Each row below holds a small network's activations on one input, seen along a few directions.
Each table varies a few parts of the input and shows all the possible inputs, shuffled.
A made-up example of a description, with smaller parts first: one of 2 separate values, together with either a single point or one of 11 places along a line or (one of 6 places along a line, together with one of 8 places around a ring).
Shared parts are said once, and a part with two or three values counts as separate values.
(in the rows, 128 means zero)

Other details of the inputs shift rows strongly along three fixed directions, in all tables alike. That doesn't count.

Table:
x1: [138 142 176 126 155  85  89 100 174 136 157  86 158]
x2: [122 121 130 126 129 139 125 135 116 131 124 111 117]
x3: [123 157 180 128 150  81  91 103 179 130 130  99 161]
x4: [125 132 125 125 124 140 132 122 115 133 126 116 120]
x5: [125 123 133 129 130 139 136 129 118 123 128 125 135]
x6: [149 123 121 131 129 116 130 124 145 129 119 169 125]
x7: [127 134 125 122 125 131 125 130 134 130 134 123 126]
x8: [117 121 132 131 123 139 128 127 122 124 137 113 130]
x9: [143 128 108 134 126 123 123 131 129 129 119 156 109]
x10: [127 118 133 129 112 138 132 124 120 128 129 120 127]
x11: [130 129 128 129 126 124 138 128 120 125 129 122 142]
x12: [143 120 120 134 122 114 128 130 143 126 127 161 116]
x13: [109 148  77 143 186  86  50 207 143 138 137 130  22]
x14: [148 126 112 135 119 119 132 141 140 119 125 164 125]
x15: [125 127 132 130 127 132 126 129 111 126 128 113 120]
x16: [121 131 125 125 133 130 123 125 122 126 132 113 129]
x17: [149 120 124 132 128 115 133 125 144 126 121 161 125]
x18: [126 121 144 127 129 134 139 123 118 127 128 120 136]
x19: [122 125 126 120 129 140 131 129 120 125 125 119 133]
x20: [124 132 126 118 129 137 138 128 121 133 124 121 138]
x21: [132 138 119 130 117 125 144 135 138 112  93 170 134]
x22: [143 126 115 125 124 125 139 130 133 127 117 161 138]
x23: [113 129 128 127 127 136 127 131 119 137 132 114 113]
x24: [120 127 121 126 131 128 130 134 119 126 130 113 127]
x25: [111 125 129 129 128 138 122 129 121 129 136 115 126]
x26: [122 125 130 130 130 130 130 118 118 129 128 122 125]
x27: [123 131 130 127 125 137 132 121 129 131 135 127 131]
x28: [125 123 126 124 128 140 134 132 120 122 126 117 132]
x29: [126 124 128 130 131 126 129 124 123 125 130 122 120]
x30: [133 124 141 128 127 130 129 129 124 130 126 122 132]
x31: [146 125 117 130 128 121 123 133 138 133 118 161 116]
x32: [125 125 126 129 116 131 139 137 117 126 129 128 140]
x33: [119 124 124 129 122 136 126 137 122 124 133 112 125]
x34: [126 125 137 131 129 127 134 121 117 125 131 119 129]
x35: [124 122 128 124 127 134 139 132 120 128 125 120 140]
x36: [153 125 118 133 121 123 141 109 139 119 124 173 140]
x37: [129 124 138 130 117 131 127 130 122 130 132 124 128]
x38: [129 131 131 129 130 125 129 128 123 122 133 116 134]
x39: [124 129 127 123 127 129 133 121 120 129 129 120 142]
x40: [122 125 128 133 131 133 130 123 120 122 133 116 129]
x41: [121 131 124 125 136 139 130 132 124 132 127 123 121]
x42: [156 125 120 132 123 114 143 130 142 124 118 171 145]
x43: [127 136 126 122 128 134 135 118 124 127 131 118 133]
x44: [146 123 114 134 121 124 131 127 129 124 120 152 115]
x45: [129 130 132 128 126 131 138 112 123 131 127 126 130]
x46: [118 128 125 124 128 130 117 135 128 128 134 118 124]
x47: [122 129 133 125 117 141 129 124 120 137 130 116 124]
x48: [120 125 138 133 122 137 131 126 119 123 138 119 138]
x49: [122 132 126 118 131 142 133 131 123 129 127 115 129]
x50: [119 121 131 129 122 133 128 124 122 132 131 126 124]
x51: [122 123 128 128 122 130 132 132 125 129 132 117 138]
x52: [121 122 130 126 115 141 128 125 117 132 128 122 125]
x53: [125 124 131 126 131 137 132 122 124 127 127 130 136]
x54: [126 130 131 122 127 141 132 127 120 137 123 119 122]
x55: [123 127 125 126 131 138 130 142 116 123 127 117 127]
x56: [121 136 117 123 131 131 131 131 120 133 128 118 125]
x57: [118 130 129 124 137 136 128 131 121 137 127 115 115]
x58: [119 122 137 132 126 130 128 131 120 129 134 116 124]
x59: [150 131 112 133 121 127 145 114 137 123 122 170 132]
x60: [162 134 167 132 152  79  95 103 195 134 147 137 156]
x61: [116 126 124 123 124 131 127 134 121 132 131 120 134]
x62: [146 132 115 126 118 119 135 127 144 129 126 163 135]
x63: [100 145 129 131 125 127 121 145 131 119 108 123 120]
Each input here is: one of 3 separate values, together with either a single point or (one of 4 places along a line, together with one of 5 places along a line).
Q: The inputs of x5 and x13 match in every part but the choice among 3 separate values. If x57 is changed in the same way as x5 into x13, which row does it become?
A: x45
Q: The inputs of x35 and x24 match in every part but the choice among 3 separate values. If x6 is changed in the same way as x35 into x24, which row does it become?
A: x26
Q: Start at x43 and move only the place on the line of 4, one step at a time. The first step leads to x16. Which rows follow, in order?
A: x1, x38
Q: Change only the choice among 3 separate values in x39. List by row number the other rows that result.
A: x22, x61
Q: Start at x54 and move only the place on the line of 5, one step at a time. The first step leads to x57. Which rows follow, in order?
A: x41, x49, x20

Table:
x64: [ 92 104 136 127 105 171 135 151  85 124 153  69 147]
x65: [142 127 143 133 114 133 144 109 135 126  95 162 113]
x66: [113 132 135 131 108 124 123 144 133 137 101 148 108]
x67: [118 139 117 120 113 127 128 160 147 129 106 149 123]
x68: [142 142 113 116 115 127 149 108 140 113 127 153 161]
x69: [134 104 118 148 130 136 127 144 110 129 134 130  79]
x70: [140 150 183 135 152  80  74  93 188 140 148 106 116]
x71: [109  93 131 121 126 176 158 105  68 135 148  83 123]
x72: [117 131 165  95 107 174 182  89 107 124 113  91 214]
x73: [129 133 107 120 150 138 117 134 129 149 104 142  83]
x74: [133 117  88 126 130 125 126 169 121 130 150 122 114]
x75: [ 91 133 100 141 118 128 103 156 119 125 118 138  72]
x76: [172 127 154 134 119 106 168 100 152  98  91 174 207]
x77: [154 160 162 117 176  86  86 108 191 163 141 126 150]
x78: [122 138 111 139 140 107 132 139 125  92 116 136 131]
x79: [165 117 107 121 127 126 146 125 119 136 154 152 131]
x80: [ 95 122 178 134 174 102  86 148 114 123 166  20 152]
x81: [125 133 101 131 139 136 126 110 120 135 125 143  93]
x82: [142 103 125 144  98 127 118 146 123 127 136 151 112]
x83: [156 145 114 126 123 129 150  93 133 132 132 158 150]
x84: [ 98 139 102 131 126 130 111 155 129 121 128 138 110]
Q: The inputs of x64 and x67 match in every part but one. If x82 is changed in the same way as x64 into x67, which row does it become?
A: x66
Q: Describe the family of inputs behind these rows.
A: one of 3 separate values, together with either a single point or one of 6 places around a ring
Q: List by row number the other rows that have the choice among 3 separate values in common with x83.
A: x68, x70, x75, x78, x81, x84
Q: Change only the choice among 3 separate values in x81. List by row number the other rows that result.
A: x71, x73

Table:
x85: [ 98 132 157 109 115 159 140 105 111 124 140  59 185]
x86: [133 131  99 135 135 111 134 152 132 105 124 145 140]
x87: [164 139 140 143 127  82 104 137 178 118 120 170 127]
x88: [ 98 131 166 118 105 166 157  87 104 139 128  88 161]
x89: [ 86 127  88 130 117 149 115 179  98 124 107 119  64]
x90: [120 155 126 125 188  91  66 136 163 147 139  99  78]
x91: [101 128  92 120 137 148 133 190  94 122 107 120  90]
x92: [119 135 115 118 136 116 111 152 150 140 122 134 118]
x93: [ 88 124  93 130 138 153 118 197  93 120 108 117  72]
x94: [100 145  74 122 135 156 127 166  97 134 116 125  76]
x95: [123 127 108 142 135 109 123 159 133 112 118 155 122]
x96: [108 138 158 112 111 158 161  92 104 139 126  91 169]
x97: [156 122  88 133 105 125 176 145 121  95 100 201 154]
x98: [163 112 109 136  96 158 186  86 124 116  90 220 138]
x99: [ 80 145 200 130 165  80  68 122 149 135 160  17 157]
x100: [129 165 152 138 166  54  41 135 197 158 144 118  81]
x101: [229  78  86 142  95 126 174 102 125 133 148 221 133]
x102: [108 131 151 113 123 155 148 124  97 112 131  73 179]
x103: [183 135 176 137 124  71 103  87 223 140 136 187 187]
x104: [133  89 154 128 109 175 160  86  87 125 182  80 163]
x105: [163  80 181 126  91 161 165  55  97 141 177 110 180]
x106: [ 95 125  87 132 127 160 133 150  83 122  97 131  48]
x107: [165 149 143 127 165  81 100 101 186 143 124 165 120]
Q: Describe the family of inputs behind these rows.
A: either one of 3 separate values or (one of 4 places along a line, together with one of 5 places along a line)
Q: Change only the place on the line of 4 in x102. List by row number the other rows that result.
A: x87, x91, x93
